These are the activations of a small network on made-up records, seen along a few directions, one row for each record.
Records have a field called RUVED. Each example row is followed by its value.
Other fields move the rows too, some of them a lot.
Strong random noise was added to every row along 16 fixed directions; ignore it. To show where, here is one row again and again, with new noise each time:
-386 647 192 58 -274 -306 81 -317 133 341 -169 -64 314 -177 -89 120 -8
 294 14 235 -166 -133 245 90 -306 204 -284 40 -30 -61
-324 259 78 -112 -124 -22 198 -16 -52 158 -233 125 -106 -171 -250 16 -96
 181 62 167 101 -187 138 -144 -364 -219 116 -40 -359 394
199 112 691 142 33 184 30 -316 -191 -50 -362 221 116 -281 130 123 -101
 -64 -15 96 202 -109 59 -270 134 294 70 -44 242 123
-98 -138 175 203 -8 182 215 -170 162 -123 -349 100 -213 -17 -4 362 -1
 -261 236 -59 125 -79 -53 -208 -5 107 322 129 -30 54
85 83 104 208 42 259 -47 108 41 -53 -50 67 260 195 -347 44 -80 73 88
 -207 -162 -48 -324 241 -13 222 -94 -38 -304 -546
-7 369 268 146 240 -209 -183 36 232 75 510 -27 215 91 -569 -285 -145 519
 146 -117 -270 -34 56 163 115 -253 -7 32 -117 -317
-309 -55 243 343 -69 361 358 150 -11 -119 74 95 -247 120 -125 8 -410 353
 -122 -237 75 83 -2 -181 208 -95 206 -74 -454 376
260 -25 333 92 114 44 -200 94 -3 -157 51 137 -53 -270 71 205 -53 -29 67
 10 110 29 84 -207 146 -31 69 -42 4 199
-229 90 94 348 77 308 15 -37 -461 70 -88 25 229 46 -138 223 -217 91 -191
 -253 -189 -160 -243 -87 -17 -71 34 -235 -240 -253
142 -260 -142 -168 -306 233 231 -104 60 80 -119 145 2 119 -139 48 -27
 -140 315 -45 -41 144 -245 -38 106 73 131 -146 -587 -138
335 -112 -703 76 294 90 -320 94 -280 168 87 -362 -379 379 376 -161 -32
 -349 -261 -215 34 -58 -229 199 4 -147 5 105 410 64
-464 -328 225 -90 -185 -289 110 -36 486 -370 119 69 126 -204 34 23 191
 56 330 2 -131 367 198 128 43 55 312 2 8 -132
-177 291 -56 317 91 2 -175 69 -202 340 -132 42 -2 -26 12 169 82 -320 289
 0 -84 -147 -129 7 100 30 29 -70 -277 7
-151 332 -322 -136 -31 -386 -30 126 53 337 -112 -145 317 -54 264 83 66
 -393 -83 175 61 -172 227 -31 -117 -115 -126 34 266 166
191 172 32 -334 -25 -51 -76 370 -155 -31 -6 54 -22 -16 171 -186 -108 -31
 -236 31 123 154 15 116 -22 -71 53 -185 -15 523
351 27 152 -446 -27 225 168 -215 -57 129 -393 17 -19 430 -130 -268 54
 -230 -82 -216 -57 71 -485 299 235 145 292 108 347 -175
-247 -265 133 206 92 -396 -37 131 -34 -562 354 46 212 -257 385 231 94
 125 -77 167 -141 301 461 -23 -61 -39 50 -236 376 -81
244 -113 -195 52 -29 228 -411 -48 14 74 280 -347 516 -235 86 -127 -444
 351 -598 -307 89 -192 7 -113 -160 -74 -521 18 88 -296

66 -275 137 -236 -137 124 -79 -547 12 257 -104 5 38 -276 -167 -117 -9 79
 147 -26 36 -144 -79 -282 4 -204 135 92 -66 -159 -> felo
-159 32 146 -138 -131 34 308 -138 -406 -95 -254 226 -72 50 -75 231 160
 38 1 136 -201 110 -110 21 -110 35 171 -269 -104 -13 -> diz
122 172 659 57 34 153 3 -85 -188 -106 -123 191 314 -102 53 92 -138 -190
 41 -210 -28 145 -191 -125 402 250 275 -290 -43 75 -> navu
-139 -110 -26 -47 128 73 -505 -69 -206 91 -69 -3 -433 71 -117 -178 378
 -229 511 -257 -335 238 -593 514 21 45 482 -73 -288 -201 -> riguf
-401 397 599 -672 -176 -156 -45 -31 109 398 -397 58 380 -319 -217 -347
 79 58 -204 -54 45 -121 -55 78 80 -207 198 157 269 319 -> felo
-340 73 88 166 236 -2 145 232 -488 -30 -156 33 373 175 182 -202 -20 -132
 -402 -6 6 -113 13 131 37 11 -19 -149 429 -113 -> mip
-27 -122 -167 -9 -113 -53 -197 -198 27 -116 95 -161 -79 38 108 143 51 73
 69 -141 -286 217 -150 238 -190 92 130 -81 -26 -249 -> kuzo
50 -158 -100 -117 -46 -306 -236 -25 80 91 469 -5 381 -327 -19 0 6 74 174
 78 -140 83 233 -201 139 -363 -93 -164 -166 -182 -> dopa
-34 33 66 -83 -97 -29 491 -42 407 -186 -13 76 198 155 -369 235 -96 51 75
 -39 -17 -43 84 -189 -10 -60 101 61 -107 -170 -> nulun
-128 -218 -175 -54 -65 -223 163 85 -74 -121 -19 196 -103 -221 -53 386
 298 154 74 475 -73 -118 369 -143 -248 -322 -209 113 111 -110 -> nul
24 136 -227 319 -259 57 693 -434 31 469 -145 -43 180 457 87 137 -28 -57
 -48 208 -53 -154 141 -221 464 277 -460 187 175 -378 -> lunis
-605 -437 92 -423 -209 -140 326 165 -217 -211 -60 413 -372 -224 -324
 -143 617 438 232 394 -210 254 155 135 1 -401 83 -13 -196 71 -> kuzo
-180 -346 -331 -757 -217 -154 320 -89 184 -21 -119 -63 -68 118 -218 24
 303 17 -122 -30 -159 112 -84 72 -99 -462 212 178 241 -119 -> lunis
121 291 33 -113 -30 -17 -63 -43 -219 91 98 34 434 -2 -215 80 -287 -5 17
 -109 -140 -61 -166 -103 -242 -77 163 -448 -496 -64 -> zos
-242 185 402 -8 -68 -49 566 -110 176 -234 -128 151 -316 333 -216 -72 5
 313 26 64 -96 201 66 199 57 139 299 101 155 145 -> diz
-533 -40 -181 -297 2 -7 343 323 71 153 -122 -3 71 493 -583 -235 342 334
 -294 -54 -339 -120 -218 556 39 -361 -191 442 350 -609 -> nulun
604 -230 -141 -328 110 126 90 414 -430 -301 174 279 304 191 -164 -348
 150 133 -250 214 -49 96 -69 206 138 19 -423 -272 97 -397 -> dad
109 3 202 -270 326 -57 152 61 -76 -191 124 139 -137 362 -417 -596 75 149
 56 -44 -93 60 -126 280 114 -224 409 2 294 -85 -> nugi
149 -74 130 266 33 62 245 -149 -8 -114 -29 -48 104 128 442 -91 -360 -206
 -175 -6 290 17 197 -268 121 260 148 -119 255 246 -> felo
-438 -131 217 331 57 -36 81 50 -203 124 192 92 -246 -177 208 -338 34 334
 -58 214 116 23 375 -121 428 -153 -137 107 177 335 -> nul
119 181 151 167 -72 137 134 -117 -207 -15 -313 127 -93 43 202 164 -197
 -144 31 141 143 -62 -6 -80 -248 335 142 -193 -156 256 -> nugi
315 -112 -164 -11 -149 126 366 -499 21 139 -68 -89 58 304 144 -12 -218
 -244 61 -63 87 6 -90 -272 163 168 156 -90 -8 -56 -> nodof
-66 -118 -219 -176 -32 -96 -55 -283 -42 48 207 -254 -108 131 115 -85
 -140 -43 -13 -311 -174 220 -157 -33 12 -236 463 -185 -54 127 -> gomu
-51 -411 -284 -533 -47 -129 -112 516 14 -71 86 -35 629 -32 120 46 43
 -325 -324 -196 -108 87 -97 68 98 -483 114 -100 229 -241 -> gomu
295 341 -51 -382 111 -379 104 528 54 423 -191 410 359 258 -224 -457 318
 -609 561 532 115 -128 43 301 202 -44 -2 -12 -97 -58 -> dopa
186 506 -42 134 370 -93 -101 17 -163 478 31 -22 20 -22 -306 81 -259 -138
 4 92 199 -585 135 -468 -109 -521 41 66 -41 302 -> nulun
216 129 -38 137 -246 -238 -211 -250 -244 47 398 -50 -407 -81 567 -68 265
 238 156 247 -315 574 160 237 450 420 -326 -208 21 226 -> zos
-646 191 302 271 44 99 205 -442 112 89 -397 -48 336 -58 -295 -262 -225
 15 144 -137 143 -351 -25 -60 -427 209 301 10 -114 -183 -> mip
553 -62 292 -486 -11 -290 -92 -19 371 -453 52 230 391 -148 -246 186 279
 -138 350 151 -119 188 9 56 -81 129 137 -112 132 -387 -> nodof
13 -450 -209 -402 -207 -81 -185 -110 515 -232 -27 -240 -123 -77 325 -200
 148 -193 39 -172 62 300 -78 305 -66 189 191 242 348 2 -> zos
466 -199 363 9 -175 256 -281 -6 5 -267 135 11 226 -281 142 603 -174 216
 -310 -216 -127 181 -130 -170 159 158 -230 -98 -12 -216 -> dad
190 -101 -473 -384 43 -193 -82 536 5 -455 137 -39 93 -45 -16 120 67 129
 -355 149 50 50 157 160 -662 -191 -244 -148 19 27 -> lunis
221 -200 3 -270 -48 54 353 -97 -131 -236 -183 168 65 325 -241 202 174 2
 -10 48 -223 98 -208 103 -84 -9 139 -77 97 -468 -> gomu
-16 -430 22 182 -155 138 -187 87 157 163 151 35 263 -555 257 -12 64 67
 -104 140 265 -128 329 -353 478 -16 -673 266 103 -105 -> diz
-70 56 131 100 274 79 -447 544 -200 -83 -195 122 353 -121 54 -252 221
 -298 -45 13 109 -127 -180 414 -60 309 -280 -13 152 -273 -> siv
19 522 88 251 217 -82 -118 43 63 77 -29 -190 112 367 102 -379 -170 -118
 -81 -120 31 -21 -109 425 -67 459 -13 11 249 -22 -> siv
-68 156 320 267 449 56 -184 339 -43 -253 76 83 7 -111 -214 -170 -224 96
 -82 -63 250 -244 105 -71 -217 -133 136 -16 22 214 -> siv
-12 438 153 -125 181 -310 -207 -33 151 -93 -168 -19 -444 -152 -215 -84
 306 342 37 335 53 -155 224 277 -575 29 -125 338 375 205 -> kuzo
115 -137 24 453 250 50 -42 19 -407 -423 167 -185 40 155 602 234 -206 63
 -609 -119 -43 119 128 -10 53 180 -72 -157 717 -74 -> nul
465 -187 83 192 271 255 101 144 111 -322 -91 156 193 300 -228 -6 -160
 -277 155 -95 172 -141 -191 -32 -76 199 169 -54 -71 -420 -> riguf
-21 -160 509 -299 -75 243 -56 59 43 75 -137 207 341 -321 -388 293 148
 116 -142 -216 -154 -129 -209 -224 509 -331 -22 201 135 -297 -> nugi
-208 454 -83 40 163 -378 228 -261 319 315 -11 -73 -175 139 -389 -135 -6
 54 325 228 76 -342 300 -152 -261 -293 197 246 63 179 -> mip
-279 -327 25 183 -254 38 179 -102 78 -10 -257 41 360 -120 472 -129 76
 -276 25 159 187 60 161 11 113 484 -202 5 154 -211 -> riguf
200 -292 145 -498 99 240 -87 58 -354 -156 -330 165 97 -206 -62 -233 109
 -161 -217 -38 223 -92 -203 -70 -108 -139 124 -104 185 97 -> navu
71 -257 173 92 11 31 -375 -456 171 -118 -111 -120 -192 -430 135 99 81
 189 19 55 98 -107 132 -37 -302 100 -92 312 411 -170 -> dopa
114 35 -46 -3 161 44 -237 129 101 47 277 -234 -227 -5 41 127 -171 64
 -273 -350 -14 1 -46 -151 278 -388 89 173 218 319 -> navu
-152 -32 339 496 158 146 149 401 359 -174 264 105 148 14 -167 -96 -395
 189 0 -107 262 -105 223 -201 238 11 -37 99 -249 111 -> dad
349 -101 222 276 -39 329 23 -113 -58 -208 -72 228 -251 -113 -54 -6 -135
 144 263 151 242 0 -11 -148 -133 379 -92 -126 -497 107 -> nodof

Here are new rows. What is RUVED for each?
-476 73 -194 -30 -133 -267 379 208 -56 215 -2 71 17 183 14 190 182 -18
 -47 181 -236 4 197 -13 183 -370 24 63 101 45 -> felo
218 60 73 -98 -131 -147 126 198 65 -168 381 57 98 90 56 312 -21 122 -61
 -36 -232 369 66 -74 377 -61 -63 -232 -160 68 -> navu
-512 -100 360 4 -111 188 571 76 87 -196 -227 183 -67 181 -177 -233 -39
 246 -144 -33 78 87 10 108 131 111 160 94 34 98 -> diz
-61 6 -49 -93 -63 -97 -35 -611 -303 102 -116 -290 82 164 341 407 53 -291
 -165 -351 -421 195 -320 -25 124 0 438 -182 436 -229 -> gomu
111 353 -50 473 16 162 287 107 -122 -129 145 6 5 239 -108 403 -255 266
 -221 -32 -130 -73 61 -146 11 166 -308 -140 -241 -57 -> nugi
-243 31 527 7 101 -225 -43 14 -159 91 16 297 295 -433 -24 -296 300 131
 88 384 74 -82 355 -94 345 -33 -254 37 335 -43 -> diz
-122 -137 280 -161 -38 287 -152 -432 -364 79 -309 -16 -113 -86 -34 -514
 57 251 -132 -125 -12 19 -302 254 -109 187 92 8 144 -119 -> gomu
-46 11 -25 103 115 -223 1 248 -210 14 31 25 258 -124 537 331 -25 -606
 -91 60 122 20 211 -349 304 -104 127 -234 243 355 -> siv
318 442 -67 93 155 107 -47 168 -395 204 -15 99 186 286 -212 -546 -174
 195 -116 229 84 -235 -84 314 -287 259 -396 -178 -205 -135 -> zos
252 124 -21 132 144 102 -267 -357 -474 313 74 -106 129 30 26 175 -82 -86
 -91 -160 -226 -164 -254 -154 149 -120 10 -153 92 -266 -> zos
16 645 -155 -64 301 -491 -379 -10 -342 308 338 -140 595 -152 -216 134
 -68 -37 -67 26 -269 -307 106 -194 -282 -476 -20 -371 1 -90 -> nodof
-638 -119 3 -234 211 -355 -504 337 206 -201 238 -283 -144 -350 106 -89
 406 219 -337 -230 -166 135 126 318 25 -436 8 350 716 137 -> navu
-143 19 -128 31 -324 -157 38 -46 116 -45 37 -108 313 -132 426 109 -17
 -68 -96 84 -19 225 164 65 -60 409 -271 -184 -46 -18 -> diz
143 78 305 -102 -25 218 476 -95 283 194 -550 126 -66 266 -52 -447 -96
 -180 -68 159 492 -277 53 -42 154 284 7 427 396 197 -> felo
129 142 275 13 41 81 -5 -120 -184 194 -264 173 -47 -176 -139 366 120 -99
 86 92 10 -213 -46 -307 138 -122 7 66 -2 44 -> gomu
640 350 189 -437 -45 -43 194 -124 31 -253 -24 -24 114 373 -48 -164 -257
 112 -285 -46 -9 226 -137 218 -202 317 142 -248 199 95 -> diz
